Here are a small network's activations along a few directions, averaged over the inputs that share one value of a field.
Values that are neighbours, or in one group, have similar rows; names and order tell nothing.
Strong random noise was added to every row along 3 fixed directions; ignore it. To show where, here is one row again and again, with new noise each time:
[ 398   45   95 -156 -216 -274  -79  138 -120 -261  -47 -317 -142   50
   65   49]
[ -89 -194 -176  -82  -39   -9 -207  -75   12  -24 -264  188 -117 -151
 -177   73]
[-130 -318 -450   23   92 -134 -375  -90 -191   82 -282  166 -156 -146
 -440   55]
[ -80 -389 -273  -94   95 -420 -220  101  -17   75   48  320   11 -182
 -409  128]
[ 123 -185  -22 -164  -69 -345  -95  136   27  -92   45   94  -22  -97
 -133  109]


Values of Lif:
c7: [  73  230  -10 -114  -76 -163   12  181  -82   46  229 -101  116  240
 -297  -87]
c1: [ -85  -59 -165   82  262 -567 -153  -75 -338   93  438 -114  116  338
 -339   45]
c3: [ 389  -95  228 -192 -132 -347   94  285    7 -189   39  -78   26   65
   93   78]
c9: [  28  104 -305  334  218 -188 -146   66 -349  401  150 -150   30   67
 -308  131]
c15: [-273  -61 -586  497  311  -12 -392 -283 -470  287   90   57 -223  105
 -523  -42]
c6: [-207   83 -135  -96   69  138    8  -57 -169  -46 -213 -359   33  -44
  -29   18]
c19: [247  -9 224   7   3  22 115 189 335 -15 115 444 107 -72  97 177]
c8: [-320   83  447 -290  217  -40  294  110  369  137  300  365  356  -26
  -51  121]
c17: [ 171   95  260  119  -43  145  149  194   63   -4   97  -26   17 -240
  149  160]
c10: [-326 -466  -58  286  100   89  -17  -12  282  232  320  586   49 -241
 -206  179]
c4: [ 142  -20  198   91  -41  233  116 -136  258  112  -12  155  -18 -178
  397 -105]
c14: [-478 -360 -546  -56  163 -203  -63   50  -18  176   16  532  284 -170
 -616  -33]
c16: [  77  191 -111   -2  -74   70 -136    7 -198 -251 -196 -714 -122  185
  148 -414]
c11: [ 236  -51   41   32   60 -283  287  141  -62  -34  -99 -366  -13    9
  145  128]
c18: [ -67  100   -3  -92   92    4 -109  -98 -132  170  123 -185   66  180
  -67 -284]
c5: [ -8 186 252 -78 -61  48  94  54 327 216 465 247 133 -93 407 -46]
c2: [ 323 -204   88  154  -77 -409  111  235 -259 -279  227 -406  -20  197
   27  -27]
c20: [-366  -24 -110   24  -73  186  162 -122  -54 -112 -204   36   64  182
  195  -22]
c12: [ 112  -36 -209  108   70  328  -46 -138 -177 -180 -334 -262 -139 -126
  221 -303]
c13: [ 392  258 -255  126  141 -178 -261  -93 -401  149   87 -293 -254  265
 -336  -30]
Each value of Lif is a pair of two hidden parts, and every pair occurs once (5 first parts, 4 second parts).
Q: c19 and c17 share the first part; c19 and c14 share the second. Which value has the first part of c14 and the second part of c17?
A: c6
Q: c10 and c4 share the first part; c10 and c1 share the second. Which value has the first part of c1 and the second part of c4?
A: c18
Q: c11 and c3 share the first part; c11 and c8 share the second. Which value has the first part of c8 and the second part of c3?
A: c7

Values of Bif:
e14: [-174 -243 -287  347  278   31 -194  -41 -223   51  198  144 -243 -163
 -245  132]
e10: [-131 -173   57 -444 -103 -127  310  301  220 -373 -179  241  220 -180
  142  -14]
e8: [ 174   86   -2  290  150  133 -322  -73 -256  137  -26  -31 -212 -113
 -440  198]
e11: [-216   46 -378   60  -44   65 -217 -305 -200   96 -223  185  -92  271
 -451  317]
e4: [  15 -587  131  -69  -42 -309  232  228  490   13  329  659   -7 -406
  242  168]
e7: [-257  310  369 -205 -276  349  119 -111  446  276   24  335  157  239
   33  -17]
e15: [ 136  133 -286 -333 -121  242 -267  -74  -55  -59 -569  -87 -207 -101
 -205   96]
e12: [  71  -82 -378  144  -25  577 -230 -337  121  124 -656  384 -320 -262
  -51   46]
e6: [-308  -89 -560   19  119 -217  -41  -82 -446  -21 -132 -258   30  137
 -412   78]
e1: [-353   46 -116  109  182   73 -106 -273  -33  156   22 -141  107    5
  131 -337]
e9: [ 185  -28 -107  357  274 -334 -218   63 -406  399  380 -370  -54  102
  -63 -161]
e2: [ 526  424 -312  483  201  288 -354 -173 -420  133  -96 -176 -147  335
 -180 -288]
e3: [-165 -179  525 -208 -366  531  144 -177  414 -441 -627  -17 -121 -245
  729 -242]
e13: [-581  152  163 -196   36   57  251  101  208  174  216  383  534  -96
   17 -125]
e5: [ 326   67  436   12  -65 -288  374  205  -81 -359  246 -973  -17  304
  407    5]
Each value of Bif is a pair of two hidden parts, and every pair occurs once (5 first parts, 3 second parts).
Q: e10 and e13 share the first part; e10 and e12 share the second. Which value has the first part of e12 and the second part of e13?
A: e2
Q: e9 and e14 share the first part; e9 and e7 share the second. Which value has the first part of e7 and the second part of e14?
A: e11

Values of Mipap:
h17: [-148  165  243  237  183 -162  133  148   26   96  407    1   80    5
  108  212]
h1: [-165  102  142 -198  -72 -352  -13  210  -12  -43  439   51  138  319
   50   37]
h13: [ 435  138  406 -286 -305 -269  421  356  -66 -561  218 -876   52  192
  309   23]
h20: [ 104  -46 -184 -114    3 -250  -75   34 -345 -318  -28 -204  -74  178
 -153 -106]
h4: [ 460  -38  -99  213  192 -543 -118  200 -123  201  173   46 -113  -26
 -437  110]
h8: [-131 -185 -127   90 -268  618   72 -194  217 -249 -561  273 -142 -110
  129   26]
h15: [ -77 -210  102   49  125  327  -32 -135  223  235  -85  519  -81 -293
  298  -55]
h19: [  25  -39 -242   20  -12   25 -189   15  159  -62 -429  153 -212 -231
 -308   65]
h18: [ 731   18  442   69 -121 -594  319  481  -18 -103  630 -468   30  139
  218  231]
h6: [-395 -372  181 -263   47 -204   46  132  424   27  112  484  405 -193
  102  -38]
h12: [  26 -285 -155   59  -18   44   30   20 -156 -167 -251 -100 -158 -230
  -52  171]
h9: [ -49  263  401 -136  -56  386  160 -112   22 -247    5 -359  171  229
  321   31]
h10: [-237   -6  -75  162  309  199  -42  -82  235  338  315  358  228 -180
  -69 -226]
h3: [-162  222 -233  252   73  333 -210 -358 -225  215 -102   10 -238  282
   45  -13]
h14: [ -80  240  217 -193   13  155  182   -7   43  -42   70 -161  106  181
  313 -324]
h11: [-716  102   27 -267   41  266   21 -387  400  369 -136  706  236 -212
 -204   50]
h7: [-260 -164 -169 -394  -32 -119  125  -13   67  107 -214  413  134 -179
 -255   78]
h2: [ 541   -7   60 -100 -146 -272   93  254  -22 -333    3 -467 -200  -26
  342 -188]
h5: [  -5 -133   41  182 -133  192  -13 -115  271  113   97  401   68 -135
    9  113]
h16: [ 225  355   84   97 -121  -37 -147  -25 -170  175   77 -278   48  156
  -57   14]
Each value of Mipap is a pair of two hidden parts, and every pair occurs once (5 first parts, 4 second parts).
Q: h12 and h2 share the first part; h12 and h17 share the second. Which value has the first part of h17 and the second part of h2?
A: h10
Q: h6 and h13 share the first part; h6 and h15 share the second. Which value has the first part of h15 and the second part of h13?
A: h18
Q: h16 and h3 share the first part; h16 and h11 share the second. Which value has the first part of h11 and the second part of h3?
A: h1
